These are the activations of a small neural network, seen along a few directions. Each row is one input.
In each table, some parts of the input vary, and every possible input appears once, in random order.
Descriptions start from the smaller parts, as in this example, which fits no table here: line(6) and (point or (values(2) and ring(5)) or ring(11)).
Shared parts are said once, and a part with two or three values counts as separate values.

Other details of the inputs shift rows strongly along two fixed directions, in all tables alike. That doesn't count.

Rows:
r1: -46	-144	65	-46	-307	39	63	-509	-86	-98	304	-193
r2: -10	-65	100	-209	-508	176	-10	-489	17	-48	-11	-100
r3: -101	-407	-36	-172	196	-136	-162	322	-452	290	-457	-178
r4: 29	23	81	-209	-319	105	85	-439	-149	-50	304	-223
r5: -102	-399	-75	-138	98	-35	-20	344	-548	111	-677	-26
r6: 61	136	33	170	427	-108	-231	342	218	166	-4	130
r7: 179	441	0	275	234	-5	160	48	351	-301	602	216
r8: 1	-7	-130	248	414	-153	-28	435	136	-135	23	180
r9: 93	238	9	334	312	-67	86	84	285	-264	465	212
r10: 270	442	25	40	58	116	-41	33	659	-221	367	93
r11: -51	-187	127	-179	-330	75	42	-461	-259	-37	134	-238
r12: -386	-239	-138	140	1	-146	202	197	-521	430	-722	217
r13: -176	318	-36	352	415	-238	88	282	270	326	235	272
r14: -2	-11	84	-213	-440	86	68	-529	-189	-111	265	-259
r15: 96	15	34	-225	-408	91	49	-373	19	-226	234	-252
r16: 99	149	-117	126	328	-82	26	403	130	-160	59	162
r17: -11	-191	-70	-196	92	-23	38	387	-518	121	-570	-9
r18: -118	-218	-44	91	-275	57	162	-381	-142	-213	104	9
r19: -46	-167	69	-31	-397	168	-21	-487	123	-88	41	-70
r20: 66	-79	53	-301	-629	241	18	-479	155	-200	-81	-153
r21: -351	-126	-66	33	-117	-7	-8	156	-284	593	-811	117
r22: -60	-326	6	-216	291	-116	-191	447	-509	337	-535	-178
r23: 73	-60	74	-356	-450	159	91	-395	-118	-148	124	-282
r24: 199	219	1	98	43	102	-76	-39	625	-212	292	50
r25: 63	225	-47	272	405	-174	11	310	67	-79	223	214
r26: 75	40	-33	169	400	-62	-223	389	404	71	-38	126
r27: 156	380	33	143	468	-63	-179	404	318	146	132	165
Each input here is: values(3) and (point or (values(2) and line(4))).
Q: Changing only the values(3) part turns r7 into r4. The same change can be made to r17. Which row results?
A: r23
Q: List by row number the other rows that have the values(3) part in common with r26.
A: r2, r6, r10, r19, r20, r21, r24, r27
Q: Change only the line(4) part in r15. List by row number the other rows that result.
A: r3, r22, r23
Q: Start at r1 and move only the line(4) part, one step at a time. The first step leads to r11. Which rows follow, in order?
A: r14, r4
